A small network was shown many inputs. Here are its activations along a few directions, one row for each input.
Each table varies a few parts of the input and shows all the possible inputs, shuffled.
Descriptions start from the smaller parts, as in this example, which fits no table here: ring(5) and (point or ring(9) or (values(3) and line(4))).
Shared parts are said once, and a part with two or three values counts as separate values.
In the rows, zero is written as 128.

Other details of the inputs vary at random and push rows far along two fixed directions, the same in every table; ignore that.

Table:
row 1: [127  89 128 141 107 214 123 151  53  96  86 187 132]
row 2: [178  98 119 142  64  71  83 122 175 148 150 129 120]
row 3: [138  96 129 136 109 179 132 126  98 121 104 137 120]
row 4: [139 103 139 142 102 172 114 144  93 128 115 167 128]
row 5: [ 92 154 135 102 205 163 164 148  83 123 102 139 119]
row 6: [ 65 192 138 101 210  81 160 117 177 147 170  76 125]
row 7: [169 122 122 163  63  71  72 135 167 144 165 130 124]
row 8: [121 141 145 113 138 104 128 121 161 141 156 111 135]
row 9: [181 121 115 170  64  60  84 135 157 133 148 108 119]
row 10: [123 133 120 109 141 101 136 120 168 138 146 105 117]
row 11: [118 141 137 128 155  88 130 111 143 159 150 100 127]
row 12: [132 136 134 106 148  99 130 118 164 141 149 116 126]
row 13: [112 138 131 117 131 106 134 123 166 138 152 100 127]
row 14: [ 81 145 138  94 210 159 175 142  83 134  99 133 122]
row 15: [133  86 128 146  92 226 126 155  61 108  88 183 120]
row 16: [186 122 118 151  73  76  80 130 184 125 160 139 116]
row 17: [ 80 195 150  98 231  77 162 102 168 150 170  73 130]
row 18: [ 74 151 135 110 197 169 154 137  80 115 116 141 134]
row 19: [124 122 108 140  59 193 145 102 109 140  86 153 171]
row 20: [141 100 139 133  94 167 125 151  94 115  98 152 129]
row 21: [180 100 127 154  61  75  85 113 168 147 152 112 126]
row 22: [121 143 140 115 133  94 136 134 156 132 142 101 133]
row 23: [126 149 125 122 155  87 118 126 151 150 153 122 118]
row 24: [ 74 194 151  98 216  80 153 115 172 150 173  88 133]
row 25: [143 119 132 147 102 165 116 161  87 110 106 160 124]
row 26: [152  96 128 134 106 175 124 126  98  92 107 148 134]
row 27: [143  86 133 131  96 224 125 147  70  78  89 185 137]
row 28: [168 101 107 166  64  60  82 117 158 134 150 112 127]
row 29: [164  97 104 140  71  60  87 120 172 132 145 122 123]
row 30: [152  99 129 136 101 186 130 129 107 106 109 140 122]
row 31: [ 76 190 136 104 218  79 165 104 173 146 166  64 121]
row 32: [175 104 114 152  69  65  80 128 170 152 153 133 117]
row 33: [156  99 122 138 106 230 127 154  80  81  89 192 110]
row 34: [126 100 131 131 102 179 128 139 103 122 109 148 123]
row 35: [171 112  96 157  71  58  74 131 166 126 152 132 118]
row 36: [ 73 154 137 111 193 180 161 139  88 129 118 133 122]
row 37: [165 107 139 149 105 221 130 155  64  74  82 176 123]
row 38: [ 91 138 151 100 195 169 177 128  82 127  97 114 131]
row 39: [181 120 120 168  69  69  76 122 162 143 161 118 121]
row 40: [104 162 122 120 105 112 150  81 157 174 128 111 180]
row 41: [119 145 118 137 149  82 119 115 139 131 149 102 128]
row 42: [167 103 129 149  54  76  81 125 172 149 156 124 129]
row 43: [ 77 146 148 106 190 165 168 146  80 133 104 131 131]
row 44: [160 118 127 135 112 169 123 156 105  91 102 167 117]
row 45: [ 83 130 140 100 198 171 168 114  82 119 104 122 136]
row 46: [ 97 143 144  84 199 172 177 139  98 115 101 131 127]
row 47: [146 111 121 153 107 176 119 137  91 114 112 148 114]
row 48: [124 147 116 120 153  88 122 123 160 115 148 121 124]
row 49: [151 102 131 148 104 162 126 144  82 117  97 145 124]
row 50: [175 128 124 161  58  72  86 146 175 116 153 122 124]
row 51: [144  79 116 137 108 209 121 149  56  94  80 195 122]
row 52: [ 65 172 131 105 214  68 166 102 159 173 160  58 122]
row 53: [188 108 124 153  56  73  95 128 171 124 143 103 127]
row 54: [178  99 105 140  63  71  85 123 178 117 149 127 125]
row 55: [ 90 136 142  87 198 165 174 137  90 129  95 131 125]
row 56: [145  81 117 139 102 222 127 152  64 107  81 188 111]
row 57: [ 66 188 136  99 213  72 152 114 167 133 167  85 136]
row 58: [ 77 186 134 103 221  71 157 102 163 131 163  73 133]
row 59: [119 125 109 134  71 182 144  97 100 128  85 158 182]
row 60: [155 134 104 154  21  83 115 100 170 158 120 115 175]
row 61: [169  95 105 145  57  73  90 124 180 145 146 118 111]
row 62: [ 83 149 126 103 204 176 164 136  91 128 112 139 112]
row 63: [ 71 133 143  96 189 171 163 126  88 120 108 133 139]
row 64: [ 84 175 151  88 218  81 165  97 168 158 165  67 135]
Each input here is: values(4) and (point or (values(3) and ring(5))).
- Changing only the values(4) part turns row 62 into row 23. The same change can be made to row 36. Which row results? => row 7
- Change only the ring(5) part in row 33. List by row number the other rows that result. => row 10, row 56, row 61, row 62
- Change only the values(4) part in row 34. List by row number the other rows that result. => row 20, row 42, row 63
- Change only the values(4) part in row 53. List by row number the other rows that result. => row 26, row 30, row 64

Table:
row 65: [118 130 132 128 147 120 133 136 119 126 127 120 120]
row 66: [122 104 129 131 100 219 148 125  61 128  73 167 150]
row 67: [143 105 137 133 126 213 135 151  63  86  85 175 125]
row 68: [113 156 136 118 166  99 141 128 149 130 144 101 123]
row 69: [125 161 121 130 137  52 115 121 184 142 170  91 125]
row 70: [125 123 126 126 139 101 126 125 140 133 139 108 118]
row 71: [101 138 130 121 165 147 141 137 102 124 122 133 125]
row 72: [113 137 129 126 154 124 131 135 113 137 131 125 121]
row 73: [161  94 115 154  71 137  96 140 121 117 119 159 120]
row 74: [ 88 155 133 102 193 135 157 122 121 128 127 125 131]
row 75: [187 103 110 164  42  97  77 134 166 118 144 145 121]
row 76: [117 135 137 113 167 155 149 128 116 115 122 125 121]
row 77: [102 144 128 117 166  94 135 123 140 153 142 111 122]
row 78: [116 133 143 114 167 157 145 128 114 118 126 126 122]
row 79: [170 109 125 158  72 145  92 144 122 107 130 157 123]
row 80: [123 154 127 127 136  54 115 115 188 150 171  97 126]
row 81: [193 102 124 169  44  95  76 140 157 116 145 135 118]
row 82: [ 90 160 134 106 193 134 153 127 115 124 130 120 132]
row 83: [110 132 133 104 164 150 148 129 115 120 118 134 129]
row 84: [ 79 161 139 104 165 149 171 101 124 149 121 110 160]
row 85: [186  84 112 157  43  90  78 138 153 136 138 138 115]
row 86: [ 97 160 126 113 138 110 156  98 154 153 132  98 157]
row 87: [190  94 120 156  40  99  77 135 165 123 146 140 121]
row 88: [159 100 126 133  93 175 117 143 111 104 109 163 122]
row 89: [118 105 126 131  98 219 149 124  66 119  74 166 153]
row 90: [128 135 124 127 140  48 117 117 172 158 162  82 115]
row 91: [126 141 115 131  92  86 129  98 165 151 136 103 158]
row 92: [139  98 138 137 128 210 134 156  53 103  84 173 117]
row 93: [ 97 146 138 101 195 137 159 121 119 122 126 112 126]
row 94: [103 139 128 108 161  88 138 122 152 148 145 101 123]
- What is each input in this table made of? => line(5) and (point or ring(5))
- Changing only the line(5) part turns row 86 into row 91. The same change can be made to row 88. Which row results? => row 83
- Change only the ring(5) part in row 71. List by row number the other rows that result. => row 65, row 70, row 73, row 94
- Change only the line(5) part in row 67. List by row number the other rows that result. => row 65, row 68, row 81, row 92
- Change only the ring(5) part in row 90. List by row number the other rows that result. => row 72, row 77, row 85, row 92
